These are the activations of a small neural network, seen along a few directions. Each row is one input.
In each table, some parts of the input vary, and every possible input appears once, in random order.
Descriptions start from the smaller parts, as in this example, which fits no table here: ring(8) and (point or line(11) or (values(2) and line(6))).
Shared parts are said once, and a part with two or three values counts as separate values.

Rows:
row 1: -1.01; -5.42; -0.29; -1.71; +5.97; -1.60; +4.61; -3.78; -0.82; +3.06; -1.20; -0.02
row 2: +2.32; +3.35; -0.20; -0.54; -3.52; -2.93; -1.76; +0.16; +1.20; -0.58; +1.79; +0.14
row 3: -3.83; -1.27; +1.65; +4.23; +6.09; +8.76; +3.86; +5.94; +1.64; +2.01; +2.37; +3.48
row 4: +0.60; +4.28; +1.12; -2.11; -4.03; -3.98; -1.47; +0.58; -0.14; -0.93; -0.81; -0.35
row 5: +2.90; +1.48; -0.68; +0.75; -2.85; -2.84; -2.47; +2.17; +1.40; -2.42; +2.63; +1.34
row 6: -0.90; -6.86; +1.61; -4.11; +2.70; +1.59; +0.40; -2.83; +0.49; +4.75; -1.55; -1.05
row 7: -0.71; +3.20; +0.20; -1.89; -3.63; -3.86; -0.88; +1.92; +1.20; -2.97; -0.97; -1.03
row 8: -5.61; -1.39; +0.46; +7.40; +6.00; +8.06; +0.19; +0.82; +1.54; +0.95; +2.43; +0.11
row 9: +0.99; +3.35; +0.90; -0.46; -4.50; -3.37; -1.35; +0.42; +0.03; -0.39; +0.42; -0.92
row 10: +1.23; +3.58; -0.21; -2.46; -3.83; -2.06; -2.06; -0.36; -2.35; -1.76; -1.36; -1.18
row 11: -3.88; -2.09; -2.16; +8.02; +4.20; +8.86; +1.68; +2.71; +1.38; +1.29; -1.57; +3.42
row 12: -0.91; -6.03; +1.70; -3.90; +3.66; +0.68; +3.14; -4.54; +0.15; +2.83; -1.28; +0.19
row 13: -0.03; +2.47; -1.12; -2.31; -3.42; -1.93; -1.49; +1.00; -1.06; -3.80; -1.49; -1.90
row 14: +3.01; +2.64; -1.61; -0.87; -3.26; -0.99; -2.35; -0.85; -1.08; -1.46; +1.26; -0.65
row 15: +1.64; +2.66; -0.48; -0.85; -4.26; -1.42; -1.93; -0.57; -2.22; -1.25; -0.13; -1.73
row 16: +3.68; +0.78; -2.14; +0.40; -2.57; -0.95; -3.08; +1.15; -0.91; -3.27; +2.09; +0.57
row 17: +0.49; -4.72; +1.27; +0.41; +7.26; -2.04; +4.97; -3.92; -0.46; +3.94; -2.63; -0.43
What is each input in this table made of?
Answer: values(3) or line(4) or (values(2) and line(5))
Start at row 17 and move only the line(4) part, one step at a time. The first step leads to row 1. Which rows follow, in order?
Answer: row 12, row 6

Rows:
row 18: -1.12; -2.00; -0.79; +7.71; +4.35; +5.78; +1.05; +2.34; +2.02; +1.76; +2.78; +3.13
row 19: +1.84; +2.95; +1.75; -2.57; -1.89; -5.83; +1.85; +0.24; -0.03; +1.52; -1.45; -0.11
row 20: +1.23; +5.66; -0.06; +1.49; -4.29; +1.06; -1.85; +3.56; -0.56; -1.39; +1.09; +0.90
row 21: -2.89; -1.78; -1.47; +0.13; +1.76; +2.72; +1.09; -1.94; -2.53; -0.46; -4.72; -1.74
row 22: -3.88; +1.45; +0.35; -0.31; -1.21; +0.41; -1.30; -2.44; -1.16; -0.69; -2.39; -3.50
row 23: -1.63; -1.49; +2.57; -4.54; -2.21; +1.37; -1.92; +0.11; +1.35; +0.62; +1.43; -1.64
row 24: +5.24; -1.60; -1.18; -3.33; -3.41; -3.40; -3.95; -0.94; +0.12; -2.07; +2.95; +0.46
row 25: -0.72; -4.21; -1.45; +4.66; +6.02; +3.60; +1.11; -4.14; -1.67; +2.36; -1.25; -0.74
row 26: +0.96; -6.76; -0.23; +0.00; +4.92; +4.41; +0.52; -1.82; +0.98; +3.99; +3.12; +1.63
row 27: -1.01; -4.53; +0.32; -4.26; +0.68; +3.53; +0.43; +0.50; +0.00; +1.04; -0.65; +0.39
row 28: +3.26; +1.54; -3.75; +0.92; -2.95; -4.18; -2.72; -3.71; -2.07; -3.60; -0.65; -1.85
row 29: +4.04; +1.68; -0.64; -0.90; -0.58; -8.20; +0.78; -0.10; +0.88; -2.04; +0.74; +0.07
row 30: -0.16; -3.34; +1.61; +2.59; +7.56; -0.23; +5.51; -1.61; +1.41; +3.52; +0.79; +2.14
row 31: -3.79; +4.29; +1.45; +2.04; -1.63; +3.01; -1.81; +4.06; +2.03; -1.65; +1.24; +0.08
row 32: +3.19; +4.14; -2.59; +3.33; -3.17; -1.45; -2.75; +3.43; -0.19; -4.75; +3.67; +1.07
row 33: -3.04; +0.94; -0.63; +2.77; +0.77; +5.11; +0.81; +4.52; +1.05; -1.24; -0.91; +1.99
row 34: -3.41; +1.68; +3.33; -2.11; +0.65; -3.63; +2.51; +0.93; +1.54; +0.88; -0.69; -1.19
row 35: +3.29; -0.25; +1.20; -5.02; -4.77; -0.92; -2.73; -0.68; -0.58; +1.27; +0.70; -0.01
row 36: -2.55; -1.23; +1.56; -1.77; +3.44; -1.39; +5.09; +1.11; +0.29; +1.02; -2.88; +1.00
row 37: +1.15; +2.87; -1.34; -0.84; -4.06; -1.76; -1.74; -3.41; -2.88; -0.10; -2.93; -2.06
What is each input in this table made of?
Answer: values(4) and line(5)
Changing only the values(4) part turns row 18 into row 25. The same change can be made to row 20. Which row results?
Answer: row 37
Which other rows does row 29 become when the values(4) part takes its other values? List them by row number.
Answer: row 24, row 28, row 32
Which other rows does row 19 become when the line(5) part takes its other values? List them by row number.
Answer: row 29, row 30, row 34, row 36
Which other rows does row 31 become when the values(4) part takes its other values? List them by row number.
Answer: row 22, row 23, row 34

Rows:
row 38: +2.17; -0.11; +0.64; -5.82; -3.86; -4.27; -1.92; -0.97; -0.08; -0.89; +0.31; -1.33
row 39: -1.58; +2.17; +0.25; +1.43; -2.06; +3.56; -2.20; +4.57; +1.69; -1.91; +2.12; +1.03
row 40: -1.96; -5.12; +0.62; -1.28; +3.12; +4.46; +1.63; -1.91; -0.33; +3.18; -1.51; +0.14
row 41: -2.73; -2.59; +1.62; -0.49; +5.57; +0.10; +5.14; -0.42; +0.43; +2.62; -2.20; +0.67
row 42: -2.18; -3.14; +2.83; -1.02; +4.62; +0.85; +3.68; -0.61; +1.42; +3.98; -0.07; +0.81
row 43: +4.51; -7.34; -2.69; +4.45; +6.77; +1.84; +0.94; -3.08; -0.08; +2.42; +3.12; +2.33
row 44: -3.17; -3.47; +0.44; +0.21; +4.22; +3.28; +2.12; -3.14; -1.07; +2.40; -2.36; -1.47
row 45: +4.59; +0.75; -4.41; +7.82; +0.10; +2.77; -3.12; +2.03; +0.56; -2.56; +5.86; +3.18
row 46: +2.22; +1.82; +1.90; -4.83; -3.31; -5.89; -0.23; -0.66; +0.34; +0.38; +0.22; -1.08
row 47: -1.74; +4.15; +1.53; +2.53; -1.59; +1.98; -0.62; +4.98; +1.97; -0.79; +2.16; +1.41
row 48: +1.01; +1.63; -0.39; -3.47; -3.67; -3.62; -2.06; -3.25; -2.46; -1.25; -1.85; -3.05
row 49: +1.71; +2.40; +0.77; -4.22; -2.45; -6.65; +1.32; -0.50; -0.76; -1.02; -1.81; -1.18
row 50: -1.45; +2.50; -0.82; +2.10; -2.89; +5.33; -2.80; +3.68; +0.26; -1.60; +0.70; +0.78
row 51: -2.19; -5.31; +1.64; -1.99; +4.00; +2.67; +2.18; -0.93; +1.10; +2.67; +0.00; +0.46
row 52: -2.31; +4.74; +0.44; +3.11; -0.73; +1.25; +0.95; +5.15; +0.82; -2.29; +0.05; +1.32
row 53: +1.00; +2.33; -0.03; -2.79; -3.20; -6.21; -0.23; -2.45; -1.20; -1.11; -2.73; -2.27
row 54: -3.39; -2.62; +0.74; +0.95; +4.88; +0.61; +3.66; -2.23; +0.15; +2.59; -3.26; -0.59
row 55: -2.73; +3.97; -0.91; +3.56; -1.92; +4.17; -2.19; +2.41; -0.61; -2.44; -0.06; -0.70
row 56: -2.94; +4.65; -0.47; +4.39; -1.48; +1.59; -0.49; +3.17; +0.48; -2.26; -0.92; +0.13
row 57: +2.25; +0.16; -0.28; -4.95; -4.58; -2.50; -2.65; -1.87; -1.59; -0.45; -1.12; -1.47
row 58: +8.89; -1.58; -3.42; +0.28; -1.54; -5.29; -3.13; -3.96; -1.05; -1.66; +3.35; +0.88
What is each input in this table made of?
Answer: values(3) and (point or ring(6))
Which other rows does row 51 become when the values(3) part takes its other values? List them by row number.
Answer: row 38, row 39
